These are the activations of a small neural network, seen along a few directions. Each row is one input.
Each table varies a few parts of the input and shows all the possible inputs, shuffled.
A made-up example of a description, with smaller parts first: line(6) and (point or ring(11) or (values(2) and ring(8))).
Shared parts are said once, and a part with two or three values counts as separate values.
In the rows, 128 means zero.

Other details of the inputs vary at random and push rows far along two fixed directions, the same in every table; ignore that.

Rows:
row 1: [145 121  59 193 138 123  55 115 117 134 154 130 119 141 125]
row 2: [185 125 119 157 117 143 155 157 136  52 188 110 109 120  85]
row 3: [156 142 177 117 120 125 184 175 122  76 147 107  93 172 133]
row 4: [126 146 237  36 141 149 220 135 145 168  71 125 178 103 150]
row 5: [135 124  63 174 123 120  55 118 115 147 143 120  94 155 141]
row 6: [126 129  98 153 132 121  75 115 117 173 120 124 125 147 158]
row 7: [106 123 103 127 151 132  81  89 122 199 102 141 157 136 155]
row 8: [195 133 148 146 132 136 150 166 120  70 191  82 103 164 111]
row 9: [152 126 144 111 126 148 173 139 137  73 169 106 158 112  81]
row 10: [ 85 119  87 128 137 121  81  80 122 166  98 151 167  97 132]
row 11: [ 74 134 107 125 118 103  86 117 122 186  81 158 105 152 177]
row 12: [106 124  71 189 109 103  60 134 113 129 140 148  59 173 143]
row 13: [182 129 155 126 134 145 175 155 141  88 161 106 138 118  94]
row 14: [ 67 104  90 129 132 112  85  75 123 154  98 158 146  85 125]
row 15: [135 122 153  99 126 141 172 127 141 104 131 124 167  89  94]
row 16: [157 137 163 121 123 145 174 161 136  81 153 113 107 122 101]
row 17: [118 136  78 181 117  97  59 131 111 141 133 128  79 183 156]
row 18: [173 119 122 162 118 141 156 154 134  50 187 114 101 115  77]
row 19: [ 38 117 145  52 136 125 135  63 139 211  35 177 201  56 157]
row 20: [100 150 243  34 130 129 229 153 145 158  57 137 155 120 164]
Description of these inputs: line(4) and line(5).
- Changing only the line(5) part turns row 2 into row 1. The same change can be made to row 19. Which row results? => row 10
- Start at row 15 and move only the line(4) part, one step at a time. The first step leads to row 13. Which rows follow, in order? => row 4, row 20
- Which other rows does row 17 become when the line(5) part takes its other values? List them by row number. => row 3, row 11, row 12, row 20
- Which other rows does row 6 become when the line(5) part takes its other values? List them by row number. => row 4, row 5, row 8, row 16

Rows:
row 21: [156 140 136 148 111 122 144 163 133  98 156 119  98 155 129]
row 22: [126 129 137 113 128 135 150 122 139 124 123 133 152  95 115]
row 23: [124 130 147 107 129 127 150 130 126 115 126 122 134 125 126]
row 24: [115 107  36 191 133 105  25  92 103 148 138 134 107 148 138]
row 25: [155 130 128 144 120 126 135 153 125  83 162 109  98 147 112]
row 26: [150 120 125 146 126 133 137 141 125  83 165 114 107 136 103]
row 27: [137 140 145 131 120 125 146 150 133 122 127 124 106 140 137]
row 28: [ 89 142 182  78 131 132 160 122 142 190  66 150 143 113 164]
row 29: [ 88 133 158  76 133 140 155 102 147 179  77 154 180  76 137]
row 30: [129 128 124 123 128 140 143 124 145 124 133 140 145  98 110]
row 31: [148 125 117 147 123 131 135 139 131  89 155 119 132 113  95]
row 32: [132 121 134 123 128 132 139 125 131 114 135 127 135 112 115]
row 33: [128 130 137 121 129 124 138 135 123 106 137 121 130 137 122]
row 34: [ 89 115  64 159 134 108  43  96 108 190 104 146 108 154 159]
row 35: [132 119 130 126 128 136 141 123 132 115 135 132 135 113 116]
row 36: [129 135 158 121 127 137 152 143 132 134 117 135 111 130 135]
row 37: [ 85 112  65 158 137 110  37  81 109 186 104 144 119 146 157]
row 38: [203 134 134 142 151 153 129 144 123 123 169  85 143 153 120]
row 39: [132 122 134 125 129 126 137 128 125 108 133 126 138 122 117]
row 40: [157 132 125 142 115 124 135 155 121  79 158 109 104 152 118]
row 41: [ 84 142 173  66 129 123 158 119 134 177  68 146 164 124 163]
- What is each input in this table made of? => point or (line(4) and line(5))
